These are the activations of a small neural network, seen along a few directions. Each row is one input.
Each table varies a few parts of the input and shows all the possible inputs, shuffled.
Descriptions start from the smaller parts, as in this example, which fits no table here: one of 8 places around a ring, together with either a single point or (one of 2 separate values, together with one of 4 places along a line) or one of 9 places around a ring.
Shared parts are said once, and a part with two or three values counts as separate values.
(in the rows, 128 means zero)

Table:
R1: [101 134 137 150 160 112 109  78 112 157 115 111 104 188 197 156 117 103
 168  79]
R2: [ 90 119 105 127 117 113 100  53 166  86  89  94 106 110 142 128 145  57
 156 136]
R3: [101 113 128 108  90  98 107  73 167  90 108  91 104 142 131 135 163  64
 172 129]
R4: [ 98 149 145 134 160 140  85  13 193 151 191 208  89 127 141 159 172 108
 194 144]
R5: [162 139 148 134 137 169 140 149 153 166 224 240 144  77  86 141 155 195
 127 185]
R6: [161 122 131 104  65 131 153 200 123  99 146 127 160  98  63 120 138 148
 102 168]
R7: [158 119 116 112  83 135 156 192 127  98 135 130 163  83  64 117 124 146
  91 174]
R8: [154 115 108 115  82 142 156 190 125  97 123 134 165  71  66 119 126 150
  84 171]
R9: [157 121 126 108  75 132 159 195 125  99 136 125 162  88  61 116 130 150
 101 171]
R10: [ 93 114 107 121 112 109 104  56 168  83  88  99 109 118 134 133 148  57
 155 133]
R11: [100 148 153 130 169 111  96  85 136 151 109 117 104 195 201 127 116 113
 156  60]
R12: [ 86 120 115 162 173 118 113  70  95 164 116 112 109 182 188 151 118  94
 166  98]
R13: [153 119 108 123  89 151 151 187 124  97 128 126 164  66  79 112 125 145
  86 173]
R14: [171 144 142 124 184 150 147 203  77 173 129 136 129 137 142  91  88 211
  69  77]
R15: [160 137 142 154 147 140 159 205  68 174 142 137 146 145 137 142  97 192
  94 116]
R16: [ 97 114 113 117 108 101 106  62 170  87  96  95 106 128 131 130 150  60
 163 135]
R17: [150 118 118 164 161 145 163 199  51 178 138 134 157 133 128 136  93 189
  94 140]
R18: [111 148 135 128 189 126  98  75 120 157 107 111  85 179 197 101 106 113
 134  42]
R19: [ 98 116 123 113 102 102 109  64 167  84 105  90 107 139 133 132 153  58
 170 131]
R20: [159 150 161 132 156 137 148 213  92 168 135 143 149 151 138 113  96 207
  79  98]
Changing only one part turns R13 into R2. The same change can be made to R6. Which row results?
> R3
Describe the family of inputs behind these rows.
> one of 2 separate values, together with either a single point or one of 4 places along a line or one of 5 places along a line

Table:
R21: [160 156 132 122 166 168 127 153 119 157 153 170 124 106 137 103 110 183
  88  95]
R22: [152 124 138 153 126 134 163 200  70 159 137 123 153 149 137 153 110 163
 128 119]
R23: [135 120 114 170 144 159 156 169  72 178 138 133 148 137 127 136 114 173
 113 146]
R24: [110 109  88 112  93 100 134 129 130  56  43  37 122 113 121  95 114  54
  95 115]
R25: [156 153 167 112 151 140 129 190 126 154 151 139 134 129 140  94 119 182
  96  96]
R26: [ 96 109 129  95  94 104 111  60 163 111 132 119 103 136 123 122 166  67
 181 120]
R27: [ 93 140 139 160 174 111 105  75 139 164 121 147 104 163 191 156 124 122
 144 100]
R28: [108 121 126 118  99 117  98  58 170 103 134 119 119 127 138 134 151  68
 185 143]
R29: [120 120  99 125 143 107 124 138  77 107  36  41 125 163 174  96  79 112
 101  65]
R30: [113 130 139 115 167 109 113  68 117 153 137 123  79 191 166 126 138 114
 161  73]
R31: [115 145 138 142 172 119 109  68 128 151 137 125  97 179 177 135 121 115
 165  94]
R32: [150 146 156 126 121 127 140 207  94 149 139 134 155 166 129 125 105 171
 105 107]
R33: [147 105 101 136 130 152 136 128 133 105 147 163 152  71  77 120 135 140
 107 191]
R34: [137 120 107 152 184 163 139 154  93 166 153 162 140 109 129 119  99 174
 108 132]
R35: [ 82 126 119 129 114 114 107  65 181 112 114 142 124 114 144 159 161  77
 166 149]
R36: [137 108 103 143  98 136 145 150 105 117 144 123 153  85  77 145 144 138
 114 201]
R37: [ 93 122 128 127 107 125  97  61 171  98 126 132 115 122 139 149 154  74
 173 144]
R38: [100 140 150 152 172 119 104  72 133 159 125 137  98 169 179 149 122 114
 150  95]
R39: [161 147 123 105 114 151 131 137 160 111 140 166 129  61  78 107 138 149
 100 148]
R40: [150 143 152  94  99 126 139 173 171 102 140 138 130  89  80  99 141 158
 110 145]
R41: [155 102 126 127  75 123 160 174 119 104 139 116 154 110  86 160 138 129
 119 178]
R42: [146 131 140 103  74 113 149 186 147 100 132 127 157 126  67 132 134 139
 106 159]
Describe the family of inputs behind these rows.
> one of 2 separate values, together with either a single point or one of 4 places along a line or one of 6 places around a ring
Changing only the choice among 2 separate values turns R33 into R34. The same change can be made to R26. Which row results?
> R30
Change only the place on the ring of 6 in R25. List by row number the other rows that result.
> R21, R22, R23, R32, R34

Table:
R43: [143 133 128 129 130 137 147 197 114 121  96 119 150 114 118 119  95 154
  75 114]
R44: [141 136 134 143 124 138 144 162 132 139 150 174 159 109 111 148 124 160
 113 160]
R45: [142 112 122 137 141 149 147 182 105 124 106 107 138 101 115 122 101 162
  79 128]
R46: [149 115 103 131 144 159 146 167  87 131 122 123 150  98 111 103 106 149
  94 129]
R47: [148 139 147 129 115 137 132 177 122 148 161 158 151 122 109 133 143 168
 112 154]
R48: [154 139 136 116 119 129 137 207 102 133 109 105 143 126 117  97 113 164
  80 112]
R49: [ 93 110 110 145 127  93 114  63 100 134  84  78 110 177 185 164 130  71
 180  98]
R50: [ 86 117 127 144 150  97 108  59 138 125 120 105 101 182 173 139 128  81
 168 114]
R51: [119 157 142 111 141 116  93  35 179 125 144 152  70 137 181 117 153  98
 163  81]
R52: [138 115 113 144 139 169 139 149 114 153 172 171 142  89  96 144 132 152
 134 165]
R53: [ 86 125 121 149 148 105 115  61 123 135  94  90 112 172 173 149 135  65
 171 111]
R54: [158 129 160 120 114 142 153 179 122 144 178 159 148 138 101 136 132 174
 132 139]
R55: [109 156 141 116 156 121  90  37 171 127 125 136  95 145 164 118 137 100
 171  96]
R56: [169 133 145 103 120 123 150 208  99 131 127 110 133 145 102 100 106 169
  86 101]
R57: [139 117 126 152 134 148 144 149 123 145 160 161 141  93 107 149 128 169
 122 174]
R58: [ 88 143 121 124 147 107  91  44 151 134 127 135  94 162 165 112 138  92
 156  99]
R59: [115  99 100  84  28 105 126 101 197  23 102  94 139  64  48 125 175  47
 141 200]
Describe the family of inputs behind these rows.
> either a single point or one of 6 places along a line or (one of 2 separate values, together with one of 5 places along a line)
Which of the alternatives is R59?
> a single point
Change only the place on the line of 5 in R56. List by row number the other rows that result.
> R43, R45, R46, R48
